Each row below holds a small network's activations on one input, seen along a few directions.
Each table varies a few parts of the input and shows all the possible inputs, shuffled.
A made-up example of a description, with smaller parts first: one of 5 places around a ring, together with either a single point or one of 11 places along a line or (one of 2 separate values, together with one of 6 places along a line).
Shared parts are said once, and a part with two or three values counts as separate values.

Other details of the inputs shift rows strongly along two fixed directions, in all tables alike. That doesn't count.

Rows:
x1: [  1  -7 -36  18 -11   2 -23 -12   0 -19   9  50  15]
x2: [-37  -8 -30   7  12  14 -28 -14 -19 -18  29  38   6]
x3: [ 78  16 -36  33   4 -23   3  10  26 -16 -16  68  81]
x4: [-39 -17 -17  -3  13  16 -16 -17 -15 -12  32  18  -5]
x5: [ 13  14  12 -14  -5   0  10   2   7  17 -17  -6  -8]
x6: [ -9   3  25  -1   7   4  -8   0  -3  -3   1 -31 -17]
x7: [-21 -10   4   1 -10  -7  -2   9 -26  11  21 -25 -36]
x8: [ 54  26  11   1  -4 -27  19  13  19  12 -31 -11  55]
x9: [-26 -22 -22  13  20  24  -5 -12 -19 -13  22  23  11]
x10: [  1   6  24  -4   5  -3  -6   6   6   4  -3 -34 -11]
x11: [-25  -9 -28  10  18  14 -25 -13 -16 -25  31  44  15]
x12: [-18   6  19  -1   0  -1  -9   0  -6   5  -5 -34 -19]
x13: [ -6  -9  14 -11  11   9   9   3   1  15  -1 -29  -3]
x14: [-20 -18 -37  28   3  -3 -14  -4 -37 -22  40  36  -6]
x15: [  5  11  21  -3  -2  -9  -4   8  10  10 -11 -35  -2]
x16: [ 77  29   7   8 -10 -31  19  17  31  16 -47   3  46]
x17: [ -3  12  17  -1 -18  -7  -6   5   4  -3 -14 -40  -7]
x18: [ 18  -3 -32  24  -9  -7 -15 -11  -2 -27  -5  52  20]
x19: [-10  -7   3  -1 -12 -11   2  16 -15  16  21 -28 -24]
x20: [ -2  10  16  -6 -17  -6  -7   7  10   0  -9 -40  -7]
x21: [ -3 -12 -33  16  12   7  -4  -1  -4  -4  10  32  38]
x22: [-30 -23 -31  19   4   4 -19   1 -33 -16  51  30 -16]
x23: [-29 -12 -30  10   4  15  -4 -20 -13 -15  18  50  -8]
x24: [-16  -5 -33  16   8  12 -26 -10  -9 -14  15  50  -1]
x25: [-21 -11  12 -11   8   9   8   2  -8  18  -5 -32 -10]
x26: [-31  -3  10 -17  -6  11   7  -9  -2  16   0 -10 -36]
x27: [ 18   3 -29  23   7  -4 -12  -6  -3 -21  -5  51  17]
x28: [  2  11  12 -20  -3   6   3   1   8  18  -5 -11 -19]
x29: [ -8  -3  22 -19  -5   6  17  -4   8  12  -3 -12 -24]
x30: [ -3  -9  18  -3  -5 -13   9  14 -17   9  20 -29 -28]
x31: [-34 -13 -29  12  13  13 -14 -21 -22 -22  26  32   7]
x32: [ -8   2   7 -18  -9   4  11  -2  11  20  -1 -10 -18]
x33: [-18  -1   8 -14   1   1   3  -5  -6  11   1 -23  -5]
x34: [ -6   4  20  -7  -9   0 -10   5   8  -7   0 -40 -16]
x35: [ -3   1  23 -12   4   3  -4   0   1   2  -7 -12 -32]
x36: [ 13  13  20   5   3 -10   0   4   4   0 -15 -34   1]
x37: [-29 -14 -27   4   4  18  -6 -16  -5 -12  27  47  -6]
x38: [-47 -26 -23   7  13  27  -3  -9 -15 -16  22  43 -19]
x39: [ 69  14  19  -1 -20 -26  16  12  30   4 -37  -5  33]
x40: [-27  -9   7 -17   2  13  11   7   3  19  -1 -15 -31]
x41: [-27 -13  12 -17   6  14  13   6   4  12   1 -14 -35]
x42: [-19  -7   6 -10   6   9  17   3  -1   8 -10  -7 -26]
x43: [-23  -7   4 -11   3  10  14   5  -1  15  -9  -7 -24]
x44: [  3   9  18 -17   0   4   9  -2   0  10 -14 -13 -28]
x45: [ 47  19  16 -14  -4  -9  18  10  24  15 -20  -5  17]
x46: [-15  -9   8  -5  12  10  10  -2 -10   8  -3 -27  -8]
x47: [  1   9  11   6 -12  -6  -7   0   1 -14  -9 -30  -5]
x48: [ 43   3 -25  17 -11 -12  -7  -1  17 -18  -7  45  41]
x49: [  7  11  21 -10   6  -8   6   1  -1   3 -11 -28   0]
x50: [ 63  23  18  10 -17 -24  14  18  29  -7 -29 -23  50]
x51: [  3   5  18 -16   1   8   6  -1   3   5  -5  -1 -18]
x52: [ -2  -2  24 -17   4   0  12  -4   3  10  -1 -31  -2]
x53: [-18  -1  11 -20   0   1   1  -3   2  15   4 -27  -9]
x54: [ 71  13 -45  38 -18 -26  -2   2  19 -20 -25  71  81]
x55: [ 45  18  25  -7   2 -18  18  11  17   7 -21 -19  37]
Each input here is: one of 5 places around a ring, together with either a single point or (one of 2 separate values, together with one of 5 places along a line).
- Changing only the place on the ring of 5 turns x44 into x5. The same change can be made to x14. Which row results? => x7
- List by row number the other rows that have the place on the ring of 5 in common with x48. => x3, x4, x10, x11, x13, x22, x34, x37, x41, x45
- Change only the place on the ring of 5 in x23. List by row number the other rows that result. => x26, x29, x32, x37

Rows:
x56: [-27 -12 -29  -8   3  16  -7 -17  -7  -5   9  49  -3]
x57: [  1  -4   1   2  11  11  -7 -11   0  -8   2  17   2]
x58: [ 41   5 -10  25  10 -19  16   9   8  -9  -2   8  67]
x59: [ 52  17   4   5  -5 -24   7   9  17  -4 -15   7  19]
x60: [ -9  -6  10 -11  -4  -8  20  10  -4  23   2 -27 -11]
x61: [-12 -11 -26  11  12  11   6  -2  -9   1  15  45   4]
x62: [ 97  28  -2  26 -15 -44   7  27  24  -7 -31   6  68]
x63: [-29 -10   2  -6  10  12  -2  -3  -2   6  13 -11   1]
x64: [-11   4  -1  17   2   4 -27 -11 -13 -24   9   3   1]
x65: [ 14   4  16 -13   3  -3   6   0   2  11  -3  -3  -8]
x66: [ -4   1  11   4  -4 -11  -9   9 -14  -1  19 -30 -10]
x67: [-12 -13 -31   9   0   1   1  -4  -6  -4   6  21  18]
x68: [  5   7  23 -22   2   8  12  -2  17  16 -19 -15 -10]
x69: [-26 -16 -12   9  11   0  -8   2 -26 -11  33   5 -11]
x70: [ -3   2  16  -9 -15  -4  -1   4   9   5 -11 -27 -20]
x71: [ 12  14  27 -10   2  -6  -8  -4   8  -2 -17 -22  -8]
x72: [ -4 -11 -10   1  14   6   3   1 -10   0  22  20  -4]
x73: [-10  -4 -19   3  20  17   4  -3  -1  -3   1  32  19]
x74: [ -5  -3  12  -2 -17  -5   9  12  -4   9   1 -33 -18]
x75: [ 48  11  17   2  13 -10  26  11  13   9 -28 -14  38]
x76: [ -8   6 -26   5  -3  10 -15 -14   7 -20   3  48  15]
x77: [-11  -9 -32  12   9  13   0  -9 -11 -12  16  65   0]
x78: [-17   5  23  -7 -13  -4 -10   4  -2  10   1 -32 -50]
x79: [-27  -6  26 -21 -16   7  -2  -1  -3  20  -8 -69 -44]
x80: [ 30   5   2 -12   0  -4  37  12  22  20 -22   1  23]
x81: [ -2  10  27  -7  -4 -10   0   3  -5   3  -5 -60  -4]
x82: [-14   5  25 -14 -11  -1   3   7   6  10  -8 -57 -19]
x83: [-31  -2  -2   2  -1  11 -26  -9  -8 -12   5   1 -17]
x84: [-14  -7 -28  10  -6   8 -15 -17   1 -14   3  48  -3]
x85: [-26  -9 -14  -1  -8  17 -20 -16 -11  -5  10  21 -35]
- Changing only one part turns x74 into x61. The same change can be made to x79. Which row results? => x80
- What is each input in this table made of? => one of 5 places around a ring, together with one of 6 places around a ring
- Change only the place on the ring of 6 in x82. List by row number the other rows that result. => x63, x68, x73, x76, x83
- Change only the place on the ring of 6 in x58. List by row number the other rows that result. => x57, x64, x71, x75, x81
